Each row below holds a small network's activations on one input, seen along a few directions.
In each table, some parts of the input vary, and every possible input appears once, in random order.
Descriptions start from the smaller parts, as in this example, which fits no table here: one of 2 separate values, together with either a single point or one of 11 places around a ring or (one of 5 places around a ring, together with one of 6 places along a line).
Shared parts are said once, and a part with two or three values counts as separate values.
In the rows, 100 means zero.

Other details of the inputs vary at random and push rows far along two fixed directions, the same in every table; ignore that.

Table:
row 1: [106 64 125 92 128 117 90 99 100 67 104 114 67 106]
row 2: [117 87 102 89 89 105 99 102 85 83 95 104 91 104]
row 3: [113 113 84 96 57 96 104 112 79 101 95 91 106 95]
row 4: [107 115 91 92 63 98 105 111 77 102 88 100 124 101]
row 5: [106 122 82 101 74 87 105 108 99 113 107 97 107 100]
row 6: [103 73 115 90 108 111 105 104 90 78 100 109 74 107]
row 7: [84 137 91 129 134 77 95 96 132 119 125 96 93 105]
row 8: [107 98 90 91 57 98 104 103 85 116 86 94 122 95]
row 9: [105 81 104 90 91 117 102 97 86 97 90 99 111 97]
row 10: [107 123 76 97 56 84 115 117 88 114 99 90 112 100]
row 11: [108 103 84 91 52 108 109 101 71 110 82 86 129 87]
row 12: [72 134 106 129 171 74 86 95 152 110 126 106 102 109]
row 13: [92 59 126 96 136 120 87 83 100 80 93 111 81 94]
row 14: [93 143 83 125 115 76 99 105 126 127 122 94 104 109]
row 15: [109 80 111 92 106 107 95 94 89 74 97 105 80 99]
row 16: [101 78 111 91 98 108 106 101 85 79 97 104 76 100]
row 17: [99 68 126 88 121 117 101 93 94 70 101 113 65 99]
row 18: [101 110 85 97 80 99 105 101 98 117 95 89 128 94]
row 19: [110 106 83 93 56 102 104 107 78 120 84 91 129 96]
row 20: [110 116 86 100 79 90 101 112 100 105 104 95 105 99]
row 21: [76 126 103 137 163 78 87 90 150 133 121 98 103 110]
row 22: [108 67 122 81 105 120 105 100 87 73 97 114 72 103]
row 23: [116 87 101 86 88 102 99 102 89 82 96 104 92 100]
row 24: [100 115 83 102 82 91 99 102 102 125 95 91 126 95]
row 25: [70 139 106 136 170 75 86 91 145 112 123 103 101 106]
row 26: [101 67 125 85 125 114 101 96 104 72 105 116 67 101]
row 27: [101 114 81 98 58 104 111 100 85 114 84 87 126 92]
row 28: [91 59 124 88 133 125 95 86 111 76 96 111 85 100]
row 29: [90 145 74 122 98 85 106 102 122 139 104 84 132 103]
row 30: [97 69 118 95 104 113 95 88 91 91 89 105 91 95]
Description of these inputs: one of 3 separate values, together with either a single point or one of 4 places along a line or one of 5 places along a line.
- A walk changes only the place on the line of 5. It starts at row 16 and steps to row 17. List the rest of the walk in order. => row 7, row 3, row 15
- Which other rows does row 18 become when the choice among 3 separate values takes its other values? List them by row number. => row 9, row 11
- Which other rows does row 26 become when the choice among 3 separate values takes its other values? List them by row number. => row 17, row 22

Table:
row 31: [65 105 107 127 162 93 119 84 148 128 121 91 70 106]
row 32: [84 104 107 129 153 89 78 85 155 135 129 104 88 103]
row 33: [100 39 127 62 118 123 102 91 97 56 85 114 90 92]
row 34: [58 132 114 132 161 77 87 81 127 100 111 103 102 92]
row 35: [125 117 52 97 4 104 134 115 56 145 78 61 124 94]
row 36: [90 117 87 133 142 96 81 82 147 130 124 86 97 96]
row 37: [134 32 114 56 78 134 97 96 61 56 69 104 100 93]
row 38: [117 29 129 63 108 118 88 100 85 68 83 120 93 102]
row 39: [90 143 60 112 52 85 110 102 117 149 107 77 132 83]
row 40: [99 146 79 124 76 81 88 98 79 114 86 81 135 89]
row 41: [79 102 105 132 157 86 105 95 144 143 122 94 76 114]
row 42: [113 144 73 91 25 94 110 127 71 128 84 99 162 108]
row 43: [99 52 141 86 104 116 78 89 61 61 77 122 86 97]
row 44: [117 144 69 97 45 105 109 114 72 114 84 89 155 104]
row 45: [125 155 65 113 67 70 106 123 94 102 117 86 93 108]
row 46: [95 121 114 123 169 68 85 109 144 90 142 119 50 122]
row 47: [115 57 129 60 90 119 113 109 71 30 102 125 40 98]
row 48: [96 60 128 62 89 143 109 102 70 50 79 125 104 98]
- The inputs of row 39 and row 32 match in every part but one. If row 48 is changed in the same way as row 39 into row 32, which row does it become? => row 42
- Describe the family of inputs behind these rows. => one of 3 separate values, together with either a single point or one of 5 places along a line
- Which other rows does row 44 become when the place on the line of 5 takes its other values? List them by row number. => row 35, row 36, row 37, row 40

Table:
row 49: [91 163 72 114 73 82 109 100 99 118 98 87 141 91]
row 50: [109 138 64 117 89 78 114 110 130 148 111 76 121 105]
row 51: [75 95 126 111 155 100 87 93 110 88 96 115 106 105]
row 52: [91 147 81 119 91 75 93 97 116 143 100 93 146 97]
row 53: [91 94 99 107 136 102 109 103 144 120 126 100 85 114]
row 54: [82 65 128 102 150 106 101 92 132 101 122 116 59 107]
row 55: [124 48 105 73 50 120 98 95 55 87 78 99 91 86]
row 56: [96 73 118 101 120 109 81 88 108 99 100 106 88 94]
row 57: [128 43 104 63 55 142 98 101 66 77 75 103 101 92]
row 58: [83 84 124 109 152 115 89 84 117 66 110 108 68 92]
row 59: [94 152 73 119 91 75 119 104 112 122 110 78 101 96]
row 60: [91 143 77 107 74 72 97 109 103 140 89 91 160 96]
row 61: [113 81 125 94 145 83 76 110 119 44 123 131 47 122]
row 62: [110 69 117 76 58 129 100 95 45 73 67 112 110 97]
row 63: [87 85 117 112 159 106 91 79 116 71 116 99 60 94]
row 64: [83 70 135 115 155 117 80 85 110 78 104 114 67 102]
row 65: [123 172 82 107 98 56 93 136 105 94 129 110 104 118]
row 66: [113 54 111 66 34 131 125 112 44 81 79 109 76 101]
row 67: [87 107 104 130 141 90 88 88 113 109 113 94 82 103]
row 68: [137 56 84 66 34 128 106 104 57 93 76 90 107 91]
row 69: [105 143 66 108 73 89 101 103 113 140 97 86 157 102]
row 70: [78 99 113 107 140 103 115 96 125 87 123 107 60 103]
row 71: [85 161 72 108 78 76 109 109 97 115 93 86 150 92]
row 72: [135 43 103 54 11 126 118 108 36 85 63 100 92 88]
row 73: [102 142 74 119 67 76 116 109 93 137 98 79 110 104]
row 74: [86 69 126 95 170 114 84 90 133 83 104 114 109 108]
- Describe the family of inputs behind these rows. => either one of 2 separate values or (one of 4 places along a line, together with one of 6 places along a line)
- A walk changes only the place on the line of 4. It starts at row 69 and steps to row 52. List the rest of the walk in order. => row 62, row 49

Table:
row 75: [73 100 121 118 167 109 93 90 132 109 114 107 87 111]
row 76: [103 128 79 117 75 90 102 99 93 117 110 88 105 94]
row 77: [108 84 106 82 102 116 117 100 100 79 98 107 85 99]
row 78: [95 133 83 112 79 91 105 99 96 117 108 84 100 93]
row 79: [114 136 72 103 97 82 101 110 120 124 112 91 118 101]
row 80: [114 79 107 88 86 103 99 108 93 83 97 103 92 110]
row 81: [96 86 107 104 147 111 96 97 130 85 120 111 79 106]
row 82: [101 127 76 114 101 79 94 99 108 130 99 79 131 93]
row 83: [115 79 111 88 97 115 94 99 83 102 89 107 106 103]
row 84: [95 130 83 121 95 94 103 105 107 136 106 93 127 107]
row 85: [96 84 107 91 87 106 104 108 82 88 93 105 78 99]
row 86: [96 88 119 111 157 87 81 96 121 94 113 113 68 105]
row 87: [105 108 101 73 72 98 101 104 59 63 83 120 121 108]
row 88: [91 131 85 103 73 83 114 100 108 130 97 93 129 91]
row 89: [110 91 104 90 69 111 113 92 70 85 91 97 85 89]
row 90: [111 81 110 98 94 112 90 87 87 79 96 101 78 98]
row 91: [114 81 105 90 73 120 99 99 78 99 80 103 110 107]
row 92: [99 76 105 89 90 114 113 91 79 87 79 93 103 88]
row 93: [104 78 109 78 78 112 111 113 81 83 97 102 88 104]
row 94: [81 131 86 107 88 86 103 102 118 132 106 93 124 94]
row 95: [99 124 80 116 79 81 103 113 96 120 105 96 104 101]
row 96: [78 86 110 123 165 103 87 84 130 98 112 98 92 99]
row 97: [107 87 105 87 69 102 115 106 71 88 84 105 84 96]
row 98: [106 84 112 85 89 103 118 107 88 84 98 104 88 104]
row 99: [109 136 72 110 90 86 103 108 124 119 107 89 117 107]
row 100: [100 137 70 100 77 93 115 114 111 120 107 87 115 100]
row 101: [91 82 117 108 145 100 95 102 122 87 122 110 78 112]
row 102: [110 71 110 77 84 108 91 97 88 95 90 110 107 90]
row 103: [109 140 79 117 91 76 93 97 104 127 112 85 108 94]
row 104: [94 74 103 87 89 119 105 96 81 89 83 91 102 90]
row 105: [80 124 127 123 172 94 69 100 126 65 112 116 102 98]
row 106: [95 70 111 89 96 114 95 94 98 93 98 113 101 93]
row 107: [102 69 107 95 104 114 92 88 93 84 83 95 101 97]
row 108: [110 81 106 95 85 101 94 103 86 86 88 106 82 104]
row 109: [122 75 107 78 84 101 99 111 82 86 99 105 94 104]
row 110: [93 137 89 116 97 91 115 101 107 134 98 92 123 104]
row 111: [79 92 120 116 159 94 79 83 148 102 113 111 91 105]
- Describe the family of inputs behind these rows. => either one of 2 separate values or (one of 5 places along a line, together with either one of 3 separate values or one of 4 places along a line)
- Which other rows does row 103 become when the place on the line of 4 takes its other values? List them by row number. => row 79, row 86, row 109
- Which other rows does row 110 become when the choice among 3 separate values takes its other values? List them by row number. => row 88, row 92
